A small network was trained on invented records. Each row is its activation on one of them, seen along a few directions.
After each row come some of the record's fields: VEFE, ROP, GATAB, VAF, GARAP, GANE, NUFA, BUFEG.
A field that a record lacks is left out.
The largest differences between rows may come from other fields.
In the rows, 500 means zero.
Strong random noise was added to every row along 10 fixed directions; ignore it. To show where, here is one row again and again, with new noise each time:
[550 416 652 481 429 458 717 602 422 581 396 255 781 469 432 686 254 639
 606 504 404 459 525 454 267 584 364 503 573 743 467]
[469 463 527 468 520 378 547 328 599 449 256 467 595 571 440 408 673 370
 486 620 272 503 586 582 484 632 460 561 816 472 275]
[513 726 290 436 406 237 462 192 672 492 298 393 626 443 551 508 610 253
 464 597 398 664 559 821 576 627 410 716 493 255 391]
[492 425 293 369 526 620 499 423 548 462 584 620 411 516 490 211 693 382
 570 454 488 568 486 565 525 315 538 484 620 443 417]
[510 307 567 586 572 538 595 583 416 435 718 584 462 649 615 554 355 469
 444 538 406 538 347 502 479 498 403 480 446 586 371]
[521 322 596 609 568 552 713 704 407 409 759 511 467 548 539 649 263 413
 457 433 391 579 361 518 552 544 300 486 402 652 377]
[454 553 227 424 468 472 536 410 396 625 486 469 589 531 554 345 414 619
 571 552 516 668 454 447 318 414 488 500 656 568 538]
[346 547 477 475 558 609 584 477 626 570 440 516 481 532 370 314 641 276
 520 606 309 578 486 565 618 626 482 539 815 478 371]
[484 552 515 563 475 630 617 563 312 857 615 357 621 526 502 517 253 482
 392 658 544 697 288 480 452 701 528 518 384 502 626]
[702 453 421 438 491 532 625 528 278 480 519 452 445 347 428 417 525 484
 294 380 563 653 492 377 547 590 531 398 444 491 536]
[484 607 352 465 564 650 642 519 309 601 663 611 497 688 648 476 336 728
 444 851 398 645 222 330 314 559 463 422 628 581 542]
[645 373 470 420 441 512 563 437 489 510 550 427 588 459 507 472 531 374
 520 429 531 539 487 671 476 426 476 549 330 426 435]

[572 332 705 493 533 566 449 540 515 409 586 578 480 558 517 548 494 481
 497 539 507 309 466 509 442 439 545 448 378 552 476]
<VEFE:ginad ROP:kopo NUFA:voge>
[480 802 441 341 467 516 321 318 745 474 361 626 475 546 559 495 721 564
 503 825 477 354 477 554 480 562 639 528 532 324 560]
<VEFE:ginad ROP:muval NUFA:voge>
[573 506 525 462 477 613 274 466 453 602 459 554 376 402 418 343 641 554
 375 403 724 411 534 368 588 475 794 381 361 463 674]
<VEFE:luv ROP:kopo NUFA:voge>
[339 301 512 629 494 561 309 367 421 893 613 533 528 728 580 242 457 406
 464 604 653 581 377 539 434 440 706 539 436 350 545]
<VEFE:ginad ROP:muval GATAB:seli VAF:zepe GARAP:bidok GANE:gor NUFA:koras BUFEG:limi>
[489 475 523 460 496 637 447 535 554 591 571 503 563 539 514 528 488 567
 622 523 574 366 454 550 410 373 576 501 441 526 541]
<VEFE:luv ROP:kopo GATAB:mave VAF:meba GARAP:bidok GANE:miz NUFA:voge>
[292 739 496 642 573 411 434 537 634 475 509 596 449 643 606 688 322 618
 479 680 388 469 406 459 525 639 453 552 644 618 505]
<VEFE:luv ROP:muval GATAB:mave VAF:meba GARAP:bidok GANE:miz NUFA:voge>
[381 353 723 619 519 454 518 555 511 694 345 359 686 582 367 471 375 483
 636 497 407 406 599 525 379 547 517 558 662 662 447]
<VEFE:vig ROP:kopo GATAB:seli VAF:meno GARAP:taba GANE:rebal NUFA:zek BUFEG:gira>
[499 697 194 347 462 471 418 425 741 337 536 562 481 422 579 602 641 466
 657 444 504 526 527 695 622 317 400 575 398 326 486]
<VEFE:luv ROP:kopo GATAB:gep VAF:zepe GARAP:bidok GANE:goz NUFA:voge>
[496 570 565 456 420 710 542 545 404 823 568 376 608 410 423 355 450 427
 470 559 636 561 440 511 452 566 612 497 447 441 692]
<VEFE:vig ROP:muval GATAB:mave VAF:meba GARAP:taba GANE:gor NUFA:koras BUFEG:zif>
[464 528 548 480 489 529 512 555 481 513 439 466 557 461 502 528 446 630
 464 545 448 444 546 290 379 558 491 436 612 562 527]
<VEFE:vig ROP:kopo GATAB:seli VAF:meba GARAP:bidok GANE:gor NUFA:koras BUFEG:zas>
[655 351 443 504 449 318 428 381 549 339 571 535 542 543 667 633 517 354
 493 383 546 484 505 780 556 323 388 605 133 329 389]
<VEFE:vig ROP:kopo GATAB:gep VAF:zepe GARAP:bidok GANE:goz NUFA:voge>
[524 417 569 599 568 297 592 454 402 420 412 463 555 551 518 625 462 542
 420 491 437 549 529 480 515 575 437 532 516 559 398]
<VEFE:vig ROP:muval GATAB:fanos VAF:por GARAP:bidok GANE:rebal NUFA:koras>
[552 653 285 493 543 313 576 448 311 267 483 650 369 521 627 573 399 761
 329 573 416 650 479 228 384 566 378 399 645 590 495]
<VEFE:ginad ROP:muval GATAB:vudup VAF:meba GARAP:bidok GANE:zura NUFA:koras BUFEG:zas>
[605 560 496 494 527 620 637 619 393 404 697 564 313 369 483 597 505 375
 276 479 518 660 406 436 752 651 433 439 316 370 552]
<VEFE:ginad ROP:muval GATAB:vudup VAF:zepe GARAP:bidok GANE:zura NUFA:koras BUFEG:limi>
[347 873 399 581 447 336 547 554 459 567 437 334 586 402 506 616 198 485
 389 590 407 671 495 436 512 819 347 587 586 548 632]
<VEFE:vig ROP:kopo GATAB:gep VAF:zepe GARAP:taba GANE:rebal NUFA:koras BUFEG:gira>
[450 312 315 487 422 481 344 453 444 681 511 390 563 414 476 312 549 491
 635 239 725 609 607 527 448 257 567 528 444 450 568]
<VEFE:luv ROP:kopo GATAB:vudup VAF:meno GARAP:bidok GANE:zura NUFA:zek BUFEG:zif>
[516 412 818 539 479 478 469 615 530 363 385 422 488 402 427 643 566 502
 349 399 460 281 613 342 581 667 538 451 457 547 488]
<VEFE:vig ROP:kopo GATAB:fanos VAF:por GARAP:bidok GANE:rebal NUFA:koras>
[560 768 480 307 458 605 545 558 640 455 444 475 521 402 453 627 498 753
 734 552 530 331 497 466 422 362 561 489 475 643 659]
<VEFE:meb ROP:muval GATAB:fanos VAF:por GARAP:bidok GANE:rebal NUFA:koras>
[541 370 649 487 502 369 379 405 479 399 335 538 500 509 485 459 611 590
 389 484 509 347 634 356 436 543 644 404 595 559 470]
<VEFE:ginad ROP:muval NUFA:voge>
[564 560 516 520 490 501 487 472 397 678 521 421 594 535 586 668 395 557
 429 624 584 586 385 509 483 577 522 547 237 383 638]
<VEFE:vig ROP:kopo GATAB:vudup VAF:fet GARAP:bidok GANE:zura NUFA:koras>
[407 612 377 397 406 567 356 587 600 520 593 538 528 506 645 600 396 723
 654 504 617 381 471 418 377 303 545 452 389 537 672]
<VEFE:ginad ROP:kopo GATAB:gep VAF:zepe GARAP:bidok GANE:goz NUFA:voge>
[335 656 487 525 554 666 396 440 613 716 617 636 411 683 564 336 465 377
 521 757 495 537 291 653 535 519 616 573 568 423 554]
<VEFE:meb ROP:muval GATAB:mave VAF:meba GARAP:taba GANE:goz NUFA:voge BUFEG:limi>
[439 476 492 681 431 471 583 765 450 620 758 326 536 314 482 714 150 331
 535 187 682 701 424 636 648 515 350 595  76 533 638]
<VEFE:ginad ROP:muval GATAB:fanos VAF:fet GARAP:bidok GANE:rebal NUFA:zek BUFEG:putu>
[564 413 598 541 545 494 616 600 316 482 478 478 490 477 442 562 423 642
 418 459 487 530 533 317 473 603 532 403 526 627 550]
<VEFE:ginad ROP:muval GATAB:vudup VAF:fet GARAP:taba GANE:rebal NUFA:zek BUFEG:gira>
[452 440 405 504 485 381 308 387 482 525 331 509 465 539 488 329 603 652
 465 426 584 502 633 319 433 428 645 446 707 523 510]
<VEFE:luv ROP:muval GATAB:seli VAF:zepe GARAP:bidok GANE:gor NUFA:koras BUFEG:limi>
[404 549 383 415 401 335 153 142 812 493 409 608 569 627 665 348 703 294
 649 608 516 319 567 855 399 270 604 711 467 255 429]
<VEFE:ginad ROP:kopo GATAB:mave VAF:meba GARAP:bidok GANE:miz NUFA:voge>
[448 355 261 601 459 235 542 474 216 680 363 330 680 472 473 395 232 642
 510 276 649 765 595 344 273 445 462 475 648 691 540]
<VEFE:ginad ROP:muval GATAB:gep VAF:meba GARAP:bidok GANE:goz NUFA:voge BUFEG:zas>
[411 601 556 597 579 557 404 556 471 638 437 509 436 534 460 541 504 597
 410 580 509 531 479 360 605 698 652 463 538 484 588]
<VEFE:luv ROP:kopo GATAB:vudup VAF:fet GARAP:taba GANE:rebal NUFA:zek BUFEG:gira>
[682 497 530 405 423 327 348 498 527 193 411 576 468 469 659 676 536 891
 490 459 553 243 638 270 285 363 560 362 422 582 562]
<VEFE:ginad ROP:muval GATAB:seli VAF:meno GARAP:taba GANE:zura NUFA:zek BUFEG:putu>
[522 339 316 508 618 440 475 244 294 601 453 678 506 782 622 237 665 620
 463 711 469 651 429 480 370 419 615 494 641 395 398]
<VEFE:vig ROP:muval GATAB:vudup VAF:fet GARAP:taba GANE:rebal NUFA:zek BUFEG:gira>
[652 359 542 368 423 649 472 339 517 658 448 433 638 472 489 391 721 372
 509 543 614 461 518 653 442 428 618 548 260 240 487]
<VEFE:vig ROP:kopo GATAB:vudup VAF:meba GARAP:bidok GANE:zura NUFA:koras BUFEG:zas>
[706 496 432 416 450 474 638 635 530 266 651 461 474 339 551 708 386 639
 633 290 551 443 526 546 460 317 336 463 234 600 539]
<VEFE:meb ROP:muval GATAB:seli VAF:meno GARAP:taba GANE:zura NUFA:zek BUFEG:putu>
[560 281 671 552 561 586 744 669 346 594 490 371 573 466 272 440 453 383
 455 378 492 520 525 490 487 578 454 471 600 670 437]
<VEFE:vig ROP:muval GATAB:mave VAF:meba GARAP:bidok GANE:miz NUFA:voge>
[531 673 230 486 495 508 564 533 440 564 600 475 421 318 406 312 444 341
 523 300 684 691 542 619 620 430 522 568 409 509 613]
<VEFE:vig ROP:muval GATAB:mave VAF:meba GARAP:taba GANE:rebal NUFA:koras BUFEG:gira>
[382 449 476 528 513 391 375 412 462 449 408 574 506 604 590 461 490 729
 512 523 487 490 541 311 392 442 552 455 725 590 469]
<VEFE:luv ROP:muval GATAB:fanos VAF:zepe GARAP:bidok GANE:rebal NUFA:koras BUFEG:limi>
[617 638 418 303 475 796 526 522 527 412 657 667 343 403 477 361 733 516
 482 553 530 448 440 452 570 420 564 397 507 383 585]
<VEFE:luv ROP:muval GATAB:mave VAF:meba GARAP:taba GANE:gor NUFA:koras BUFEG:zif>
[840 580 198 283 395 496 664 409 371 263 678 554 500 407 645 521 541 505
 482 542 569 622 408 659 346 315 308 523 258 342 517]
<VEFE:ginad ROP:muval GATAB:mave VAF:meba GARAP:taba GANE:gor NUFA:koras BUFEG:zif>
[251 631 858 594 393 628 193 675 880 570 636 506 412 430 570 600 402 327
 521 441 548 179 508 555 667 610 645 573 343 485 631]
<VEFE:meb ROP:muval GATAB:mave VAF:meba GARAP:taba GANE:gor NUFA:koras BUFEG:zif>
[596 195 406 470 582 354 641 329 435 401 372 562 613 694 483 336 581 508
 687 482 360 531 552 624 308 270 407 518 768 640 192]
<VEFE:meb ROP:muval GATAB:gep VAF:meba GARAP:bidok GANE:goz NUFA:voge BUFEG:zas>
[431 689 505 295 431 771 573 670 729 465 615 505 488 428 477 573 484 638
 749 601 423 322 461 446 445 380 439 474 575 602 590]
<VEFE:meb ROP:muval GATAB:seli VAF:zepe GARAP:bidok GANE:gor NUFA:koras BUFEG:limi>
[644 661 356 284 526 662 671 388 593 324 522 643 479 571 495 388 695 463
 662 775 376 392 451 717 378 370 448 536 600 438 398]
<VEFE:ginad ROP:kopo GATAB:mave VAF:meba GARAP:taba GANE:rebal NUFA:koras BUFEG:gira>
[561 627 341 534 595 471 492 561 484 241 694 670 288 492 641 708 492 597
 416 473 518 559 383 454 668 458 424 476 301 454 499]
<VEFE:luv ROP:kopo GATAB:fanos VAF:por GARAP:bidok GANE:rebal NUFA:koras>
[601 635 289 398 418 445 563 385 345 665 439 362 708 467 548 614 410 704
 516 594 560 639 437 503 353 508 456 501 406 417 621]
<VEFE:luv ROP:kopo GATAB:gep VAF:zepe GARAP:bidok GANE:goz NUFA:voge>

Here are new rows. What are their fields?
[608 108 693 550 516 581 502 564 404 576 508 450 560 535 443 528 565 532
 513 338 620 447 543 427 517 432 585 443 384 511 425]
<VEFE:luv ROP:muval GATAB:vudup VAF:zepe GARAP:bidok GANE:zura NUFA:koras BUFEG:limi>
[212 522 581 704 538 466 342 600 530 603 728 547 462 616 670 593 218 409
 391 595 484 526 343 474 554 637 431 564 390 534 545]
<VEFE:vig ROP:kopo NUFA:voge>
[593 427 482 549 527 570 604 492 276 725 518 415 568 564 499 424 380 602
 466 589 561 597 405 486 384 550 593 467 418 524 567]
<VEFE:meb ROP:kopo GATAB:seli VAF:meno GARAP:taba GANE:rebal NUFA:zek BUFEG:gira>
[385 294 812 712 659 545 476 524 495 529 469 621 469 767 498 521 513 519
 408 696 350 391 423 389 512 656 603 486 698 601 293]
<VEFE:luv ROP:muval GATAB:fanos VAF:meba GARAP:bidok GANE:rebal NUFA:koras BUFEG:zas>
[592 553 236 436 409 442 601 417 478 438 653 487 485 350 516 396 504 233
 521 334 583 704 496 769 552 379 322 604 338 337 497]
<VEFE:ginad ROP:muval GATAB:mave VAF:meba GARAP:taba GANE:gor NUFA:koras BUFEG:zif>
[636 658 600 504 411 330 527 379 411 568 306 324 628 408 424 516 376 518
 391 534 567 456 600 555 359 683 592 548 451 535 615]
<VEFE:ginad ROP:muval GATAB:mave VAF:meba GARAP:taba GANE:rebal NUFA:koras BUFEG:gira>
[693 495 409 454 578 676 675 489 377 580 639 551 411 485 420 378 558 319
 418 537 540 702 345 640 645 502 543 484 358 405 488]
<VEFE:meb ROP:muval GATAB:gep VAF:meba GARAP:bidok GANE:goz NUFA:voge BUFEG:zas>
[298 654 197 438 567 543 551 471 594 601 502 503 474 491 400 289 495 458
 816 441 506 631 488 624 502 265 472 586 734 610 522]
<VEFE:meb ROP:kopo GATAB:fanos VAF:por GARAP:bidok GANE:rebal NUFA:koras>
[590 519 407 529 512 562 611 544 398 640 581 413 554 440 465 628 454 534
 518 452 642 651 396 545 602 499 510 543 249 452 586]
<VEFE:luv ROP:muval GATAB:fanos VAF:por GARAP:bidok GANE:rebal NUFA:koras>
[361 455 587 659 533 249 314 474 692 306 466 562 437 591 607 639 436 579
 553 378 426 385 628 506 536 442 463 525 551 611 415]
<VEFE:luv ROP:muval GATAB:seli VAF:meno GARAP:taba GANE:zura NUFA:zek BUFEG:putu>
[378 449 370 622 512 379 538 293 373 877 395 384 667 621 484 319 488 354
 474 643 503 807 444 658 471 610 466 644 595 332 456]
<VEFE:vig ROP:muval GATAB:vudup VAF:meno GARAP:bidok GANE:zura NUFA:zek BUFEG:zif>
[364 367 431 393 581 758 443 469 618 615 513 652 400 626 391 122 713 463
 794 465 512 419 523 536 441 179 661 457 751 585 414]
<VEFE:meb ROP:kopo GATAB:vudup VAF:meba GARAP:bidok GANE:zura NUFA:koras BUFEG:zas>
[373 475 489 383 578 879 466 549 689 600 592 653 374 575 330 184 781 383
 654 551 498 376 456 556 573 339 670 471 731 499 495]
<VEFE:luv ROP:muval GATAB:mave VAF:meba GARAP:bidok GANE:miz NUFA:voge>
[ 74 548 422 655 597 479 395 687 625 514 606 627 366 620 511 383 312 479
 569 419 409 571 499 351 562 469 434 493 845 741 462]
<VEFE:vig ROP:muval GATAB:gep VAF:meba GARAP:bidok GANE:goz NUFA:voge BUFEG:zas>
[295 628 571 476 405 283 189 518 767 434 215 464 480 439 464 486 427 793
 713 293 545 195 788 274 368 349 643 458 791 789 589]
<VEFE:meb ROP:muval GATAB:seli VAF:zepe GARAP:bidok GANE:gor NUFA:koras BUFEG:limi>
[487 532 509 614 520 220 514 477 409 245 387 540 386 462 525 553 487 477
 261 456 363 546 615 352 593 701 373 429 699 524 382]
<VEFE:ginad ROP:kopo GATAB:gep VAF:zepe GARAP:taba GANE:gor NUFA:koras BUFEG:zif>
[568 530 400 495 528 419 445 315 494 531 420 525 518 554 511 476 652 449
 405 631 513 603 469 597 577 580 551 556 469 371 440]
<VEFE:luv ROP:muval NUFA:voge>
[352 593 599 615 425 523 186 540 419 722 514 542 425 507 613 393 415 589
 263 566 685 456 467 208 462 671 786 420 513 462 741]
<VEFE:ginad ROP:muval GATAB:mave VAF:meba GARAP:taba GANE:gor NUFA:koras BUFEG:zif>
[542 345 375 451 434 398 382 251 540 495 511 542 545 563 613 391 631 351
 567 437 578 531 556 737 429 280 517 596 314 300 383]
<VEFE:ginad ROP:kopo GATAB:vudup VAF:meba GARAP:bidok GANE:zura NUFA:koras BUFEG:zas>
[547 633 568 500 513 613 626 567 411 743 381 373 481 328 223 375 525 366
 396 451 552 568 512 466 643 716 640 478 600 561 621]
<VEFE:meb ROP:muval GATAB:mave VAF:meba GARAP:bidok GANE:miz NUFA:voge>
[404 628 438 500 486 334 358 460 661 393 463 546 477 491 573 574 522 476
 496 509 490 474 559 547 577 508 468 572 482 502 474]
<VEFE:vig ROP:muval NUFA:voge>
